A small network was shown many inputs. Here are its activations along a few directions, one row for each input.
Each table varies a few parts of the input and shows all the possible inputs, shuffled.
A made-up example of a description, with smaller parts first: ring(5) and (point or line(9) or (values(3) and line(4))).
Shared parts are said once, and a part with two or three values counts as separate values.
In the rows, zero is written as 128.

Other details of the inputs vary at random and push rows far along two fixed directions, the same in every table; ignore that.
To show where, the next rows are all for the same input, with only those details redrawn:
[154 133 147 129 130 158 101 153 166  97  67 130 161]
[147  57 134 210 107  94 162  96 121 103  88  73 134]
[106  62 104 166 162  85 139 150 112 152 184 135  79]

A family of inputs:
row 1: [158 128 137 122 123 144  98 156 145  99  55 135 163]
row 2: [137 177 140  96  85 151 141 120 146 105  85 143 177]
row 3: [141 110 138 100 122 163  95 132 161  81  55 137 145]
row 4: [143 168 149 100 105 164 127 130 129  85  95 126 176]
row 5: [145 105 143 189  84  96 161  40 102 133 116  60 144]
row 6: [131 179 153 105  87 155 118 118 151 112  86 126 163]
row 7: [ 98 109 101 134 117  77 174 126  88 156 205 141  86]
row 8: [153 181 153 104  86 156 126 129 145 108  90 123 154]
row 9: [112 137 118  86 185 148  77 207 157 147 164 192 106]
row 10: [ 98 186 117  60 156 137  76 163 131 160 191 184 122]
row 11: [110 188 139  70 156 154 106 160 152 178 184 196  93]
row 12: [146 180 134  96  98 143 123 110 134 103  91 137 192]
row 13: [106 117  55 153 178 105 178 137 100 192 165  95  63]
row 14: [107 112  94 134 130  69 156 117  77 154 212 135 101]
row 15: [150 170 158 107 108 169 117 131 132  92  97 114 161]
row 16: [ 91 170 115  55 162 155 109 175 124 139 189 197 129]
row 17: [132  92 155 193  93 117 170  52 100 120 116  57 137]
row 18: [111 116 108  64 174 142  73 197 128 143 142 199  94]
row 19: [144 119 140 123 124 167  89 132 162  90  64 130 144]
row 20: [ 80  98 115 145 141  95 147 117  84 150 210 122  88]
row 21: [121 188 116  59 156 138  84 174 125 156 194 180 113]
row 22: [141  99 160 197  99 114 181  50 103 117 115  67 130]
row 23: [140 103  80 167 123  99 189  54 118 136  73  30 119]
row 24: [160 187 162 113 113 156 112  95 150 126  95 128 164]
row 25: [ 94 107 121 146 127  94 155 104 105 186 206 129  74]
- Describe the family of inputs behind these rows. => values(2) or ring(5) or (values(3) and line(6))
- Which other rows belong to the same alternative as row 23? List them by row number. => row 13
- Change only the line(6) part in row 11. List by row number the other rows that result. => row 2, row 6, row 7, row 8, row 25

A family of inputs:
row 26: [141 152 153 110 131 148 126 170 188 139  88 147 115]
row 27: [139 150 151 119 136 177 135 184 177 127 108 132 130]
row 28: [ 93  37 106 200 125  76 155  85 132 162 148 124  82]
row 29: [146 132 141 187  67 122 190  72 133  84  93  85 198]
row 30: [127 121 153 123 147 156  63 188 133  78 112 138 153]
row 31: [119 129 150  82 140 184 108 137 172 118  95 129 105]
row 32: [ 82 172 110 102 166 133 135 152  79 178 240 150  61]
row 33: [135 144 140 129 147 141 108 150 196 126  95 172 143]
row 34: [ 72 121 110  96 155  95  98 187  70 130 247 172 103]
row 35: [126 184 134 100 112 128 128 128 167 124 120 177 166]
row 36: [161 140 151 167  70 109 138  26 119 141  74  64 177]
row 37: [102 140 144 128 163 181 105 150 168 107 104 146 151]
row 38: [125 138 143  56 114 157 108 121 111  84 121 174 156]
row 39: [148 159 144 117 126 173  87 138 165 158  86 140  95]
row 40: [118  53 123 182 173  94 131  54 104 166 173  69  82]
row 41: [159 126 149 124 132 116  67 188 161  98 102 163 146]
row 42: [115 157 150  84 120 161 122 153  99  87 124 167 173]
row 43: [ 99  77  14 158 169  77 200 127  61 138 121  51  99]
row 44: [ 91 153 103  74 161 129 119 120  91 175 237 157  43]
row 45: [109 101 119 164  90  52 211  97 100 162 176 106  87]
row 46: [157 122 164 204 109 162 157  84 120 101  57  40 127]
row 47: [156 122 153 115 139 134 105 176 156 108  89 187 143]
row 48: [133 149  34  48 171 153 118 145 132 111  56 106 134]
row 49: [164 166 153 129 170 141  84 135 178 162 104 134 146]
row 50: [132 142 138 138 152 170 116 165 186 114 114 156 157]
row 51: [107  99 116 173  94  81 219 111  90 150 196  90 101]
row 52: [154 170  36  85 167 146 145 191 138 120  70 110 159]
row 53: [123 136 146 100 115 165 106 154 182 150  80 147 108]
row 54: [179 122  48 155 113  83 189 108 127 103   4  51 161]
row 55: [ 94 180 137  99 128 167 126 128 139 104 131 152 173]
row 56: [168 100 157 196 105 123 117  49 149 145  48  59 156]
row 57: [104 161 130  71 122 163 111  96 151 102 128 159 156]
row 58: [ 95  69 105 116 159  85  61 193 120 163 204 192  67]
row 59: [ 92  65 108 107 166 103  99 180 114 173 191 215  64]
row 60: [188 125 161 205  93 122 160  85 149 119  47  65 120]
row 61: [ 88  79 116 135  99  88 193  65  84 140 183  88  76]
row 62: [147 163 141 103 102 131  96 180 123  84 147 153 182]
row 63: [132 163 157 128 186 180  81 135 150 143 114 109 153]
row 64: [137 101 147  95 140 151  49 156 146  76 109 145 136]
row 65: [137  74 123 220 167  88 158 100 109 176 186  72 106]
row 66: [144 159 144  94 109 150 133 168 117  95 134 177 180]
row 67: [155  98 147 161  32  85 124  78 104  79  70  91 179]
row 68: [130 115 116 191 132  74 178  78  81 172 212  77 127]
row 69: [158 134 154 150  95 128 139  10 110 108  89  46 174]
row 70: [ 88  58 112  89 191 122 100 165 104 140 206 198  61]
row 71: [101 188 150  81 113 173 142 147 131 118 125 128 148]
row 72: [ 95 159 100  91 136 110 118 136 100 208 221 175  47]
row 73: [167 103 158 177 102 157 142  52 132  98  54  47 110]
row 74: [ 89  30 109 182 150  95 157  69 122 130 164 106  79]
row 75: [178 163 152 186  63 136 187  75 110 105  93  55 158]
row 76: [153 120 151 124 143 163 113 190 145  96 109 172 157]
row 77: [131  98 166 188  97 154 177  99 137  93  51  47 140]
row 78: [164 174 148 136 147 185 115 169 161 136 114 125 117]
row 79: [147 161 147  85 105 121 125 153 127 107 114 191 166]
row 80: [159 215 144  99 108 142 125 131 143 144 121 146 126]
row 81: [139 156  31  66 146 133 116 161 143 142  42 124 136]
row 82: [102 114 123 182 143  85 167  63  63 164 202  67 119]
row 83: [111  83 109 137 178  97  88 223 115 139 231 177  88]
row 84: [ 85  78  99 171  90  62 176  63 102 160 174 130 105]
row 85: [100  26 129 196 147  92 168 126  69 114 160 115  97]
row 86: [129 145 140  73  90 138 106 137 121 118 106 191 159]
row 87: [111 167 109 104 177  80 116 134 114 212 239 168  95]
row 88: [128 142 141  65 106 138  71 134 117  73 135 150 158]
row 89: [150 165 144  94  98 103  89 166 133  96 127 168 168]
row 90: [115 176 140  71  82 150 125 131 152 148 106 153 133]
- Describe the family of inputs behind these rows. => ring(5) and (point or (values(2) and line(6)))
- The inputs of row 76 and row 85 match in every part but the ring(5) part. If row 83 is changed in the same way as row 76 into row 85, which row does it become? => row 30
- The inputs of row 28 and row 37 match in every part but the ring(5) part. If row 72 is changed in the same way as row 28 into row 37, which row does it become? => row 32
- Change only the ring(5) part in row 82. List by row number the other rows that result. => row 36, row 68, row 69, row 87
- Start at row 71 and move only the ring(5) part, one step at a time. The first step leads to row 61. Which rows follow, in order? => row 90, row 45, row 51
- Change only the line(6) part in row 73. List by row number the other rows that result. => row 31, row 40, row 64, row 70, row 74
- Change only the values(2) part in row 37. List by row number the other rows that result. => row 55

A family of inputs:
row 91: [135 111 132 145 124 119 132 129 122 124 123 125 128]
row 92: [127 110 131 140 129 127 126 118 124 123 123 114 122]
row 93: [125 136 137 130 107 122 145 105 119 130 138 122 129]
row 94: [171 187 169  92  99 195  84 137 181  73  15 134 210]
row 95: [116 167 118  89 144 136 114 146 128 154 160 156 121]
row 96: [135 111 128 143 125 117 134 132 121 118 124 123 130]
row 97: [127 110 124 136 124 122 129 122 122 123 118 118 123]
row 98: [130 117 125 146 125 121 137 130 129 129 119 118 126]
row 99: [127 109 124 139 124 116 132 126 123 116 124 124 135]
row 100: [123 136 134 130 107 122 146 108 114 129 137 122 133]
row 101: [131 113 123 140 131 125 137 119 131 129 117 119 120]
row 102: [131 116 121 143 127 119 139 133 128 123 121 116 128]
row 103: [129 113 127 143 136 129 135 119 128 128 120 115 122]
row 104: [129 112 120 139 131 125 138 123 126 128 115 119 124]
row 105: [135 112 138 148 128 124 129 125 125 123 128 121 127]
row 106: [127 110 134 144 127 122 127 119 127 122 128 122 131]
row 107: [132 117 128 146 125 121 136 127 134 130 121 118 122]
row 108: [124 138 128 103 151 136 102 164 139 141 152 166 114]
row 109: [118 167 121  89 144 136 113 142 133 155 161 156 118]
row 110: [117 138 110  95 160 140 111 164 136 138 145 158 115]
row 111: [129 141 130 135 121 124 139 103 119 137 137 110 131]
row 112: [110 162 134  91 139 144 114 143 128 145 171 159 120]
row 113: [111 162 122  87 137 137 119 149 124 139 167 162 123]
row 114: [129 110 127 136 124 122 128 119 127 125 120 118 119]
row 115: [128 109 120 134 126 121 130 125 121 118 119 116 125]
row 116: [131 140 119 130 118 118 144 110 115 132 133 113 134]
row 117: [129 110 131 141 122 117 129 119 129 124 124 126 129]
row 118: [130 117 131 149 130 126 134 126 131 129 125 114 124]
- The inputs of row 94 and row 99 match in every part but one. If row 95 is changed in the same way as row 94 into row 99, which row does it become? => row 116
- Describe the family of inputs behind these rows. => line(4) and (values(2) or ring(5))
- Change only the line(4) part in row 101. List by row number the other rows that result. => row 103, row 104, row 110
- List by row number the other rows that have the line(4) part in common with row 103. => row 92, row 105, row 106, row 111, row 112, row 118
